M =
0.02, 3.95, 6.28, 1.27, -0.07, 4.45, 0.79, 3.16, 1.60, 0.63, 4.00, 1.61
-0.03, 3.19, 6.32, 3.19, 0.01, 3.90, 0.02, 1.58, -0.04, -0.22, 1.61, 0.80
0.04, 1.57, 0.96, 0.67, 0.79, 1.30, 1.61, 3.96, 4.81, -0.01, 6.38, 3.21
0.78, 3.22, -0.14, 2.15, 1.61, 3.18, 0.79, 1.55, 0.75, 0.44, 3.17, 1.59
0.00, 1.58, 4.04, 3.08, 0.81, 4.33, 2.37, 0.72, 1.60, 1.80, 3.99, 0.79
1.60, 3.17, 3.98, 4.03, 0.81, 6.35, 1.59, 3.91, 1.63, 0.90, 2.42, 1.59
0.03, 1.62, 2.53, 4.02, -0.08, 4.46, 0.80, 3.22, 4.82, 0.54, 1.61, 0.81
-0.02, 2.36, 2.19, 2.81, 1.70, 1.07, 0.81, 1.58, 1.55, 0.68, 0.03, 1.58
0.78, 0.00, 3.24, 3.16, 0.00, 2.28, 0.01, 2.45, 5.53, 2.44, 3.97, 0.00
-0.03, 2.41, 5.48, 2.95, 0.84, 6.29, 1.60, 2.35, 2.40, -0.27, -0.02, 0.78
0.00, 7.18, 7.10, 2.25, 0.01, 1.72, 2.39, 2.38, 1.49, 0.19, 1.59, 2.41
0.01, 6.35, 7.17, 3.35, 0.71, 2.23, 0.00, 1.56, 3.21, 2.02, 2.40, 0.00
Rows and columns are counted from 0.
row 0 col 0 => 0.02
row 4 col 7 => 0.72
row 11 col 2 => 7.17
row 9 col 4 => 0.84
row 5 col 4 => 0.81
row 7 col 0 => -0.02
row 0 col 11 => 1.61
row 8 col 6 => 0.01
row 2 col 5 => 1.30
row 0 col 1 => 3.95
row 2 col 2 => 0.96
row 0 col 6 => 0.79
row 11 col 10 => 2.40
row 11 col 1 => 6.35
row 3 col 0 => 0.78
row 2 col 9 => -0.01
row 6 col 4 => -0.08
row 9 col 3 => 2.95
row 1 col 6 => 0.02
row 6 col 3 => 4.02
row 0 col 9 => 0.63
row 11 col 8 => 3.21
row 7 col 6 => 0.81
row 7 col 7 => 1.58
row 6 col 5 => 4.46
row 1 col 4 => 0.01
row 4 col 0 => 0.00
row 9 col 8 => 2.40
row 11 col 4 => 0.71
row 10 col 2 => 7.10
row 3 col 6 => 0.79
row 10 col 4 => 0.01
row 1 col 7 => 1.58
row 11 col 3 => 3.35
row 4 col 5 => 4.33

m =
-2.81, 3.41, 1.47, 1.33, 0.09, 5.19, -3.04, -6.87, 1.24, -1.35
-1.15, -2.25, 1.61, 2.69, -0.42, 5.22, -5.36, -5.36, 3.08, -0.98
-1.31, -4.62, -1.96, 0.75, -3.91, 1.69, 3.37, 7.18, -1.27, -2.14
-2.65, 6.06, -0.93, -2.97, 2.15, 3.66, 0.08, -6.54, 0.59, 0.43
-1.15, -2.53, 5.51, -0.71, -5.13, -0.47, 1.62, 2.36, -3.41, -3.43
-1.26, -3.92, -2.90, 0.62, -3.31, 1.69, 3.32, 7.76, -0.80, -1.01
2.61, -1.12, -4.41, -1.64, 4.86, -1.95, 3.29, -3.48, 1.77, -2.11
-1.31, -4.86, 1.03, 0.86, -4.92, 1.36, 3.12, 5.18, -2.56, -3.66
-2.65, 5.93, -0.84, -2.89, 2.16, 3.62, 0.09, -6.61, 0.56, 0.31
-0.41, 5.94, -2.30, 3.63, 0.19, -2.79, 1.42, 5.59, -1.48, 2.83
1.80, -4.76, 3.32, -3.45, -0.26, 1.01, -5.16, 0.17, 2.74, 4.55
m[-11, -10] -> -2.81
m[-7, 3] -> -0.71
m[:, -4] -> [-3.04, -5.36, 3.37, 0.08, 1.62, 3.32, 3.29, 3.12, 0.09, 1.42, -5.16]
m[8] -> [-2.65, 5.93, -0.84, -2.89, 2.16, 3.62, 0.09, -6.61, 0.56, 0.31]
m[1, 2] -> 1.61
m[2, -5] -> 1.69
m[:, 1] -> [3.41, -2.25, -4.62, 6.06, -2.53, -3.92, -1.12, -4.86, 5.93, 5.94, -4.76]
m[-3, 1] -> 5.93
m[-1, -7] -> -3.45
m[-9, 3] -> 0.75
m[-5, -4] -> 3.29
m[:, 0] -> [-2.81, -1.15, -1.31, -2.65, -1.15, -1.26, 2.61, -1.31, -2.65, -0.41, 1.80]
m[0, 4] -> 0.09
m[7, -9] -> -4.86
m[-11, -5] -> 5.19
m[1, 4] -> -0.42
m[8, -3] -> -6.61
m[-4] -> [-1.31, -4.86, 1.03, 0.86, -4.92, 1.36, 3.12, 5.18, -2.56, -3.66]
m[-1, 1] -> -4.76
m[-5, -6] -> 4.86
m[-8, 6] -> 0.08
m[-3, 2] -> -0.84
m[-6, 5] -> 1.69
m[-6] -> [-1.26, -3.92, -2.90, 0.62, -3.31, 1.69, 3.32, 7.76, -0.80, -1.01]
m[-2, -3] -> 5.59
m[-9, -6] -> -3.91
m[10, -1] -> 4.55
m[6, 7] -> -3.48
m[-10, -5] -> 5.22
m[:, 3] -> [1.33, 2.69, 0.75, -2.97, -0.71, 0.62, -1.64, 0.86, -2.89, 3.63, -3.45]
m[:, 8] -> [1.24, 3.08, -1.27, 0.59, -3.41, -0.80, 1.77, -2.56, 0.56, -1.48, 2.74]
m[5, -8] -> -2.90

data =
[[-0.132  0.008  0.101 -0.032]
 [ 0.044 -0.121 -0.037 -0.086]
 [-0.015 -0.134  0.102  0.220]]
Indices start at 0.
row 0 col 0: -0.132
row 0 col 2: 0.101
row 2 col 2: 0.102
row 1 col 0: 0.044
row 2 col 3: 0.220
row 1 col 1: -0.121
row 0 col 3: -0.032

arr = (-5.72, 7.59, -1.07, 7.59, 4.87, 1.12, 0.92, -2.81, -1.08, -0.66, -4.25, -3.66, -1.18, 3.53, 0.73)
arr[0]	-5.72
arr[6]	0.92
arr[8]	-1.08
arr[7]	-2.81
arr[5]	1.12
arr[14]	0.73
arr[1]	7.59
arr[13]	3.53
arr[12]	-1.18
arr[4]	4.87
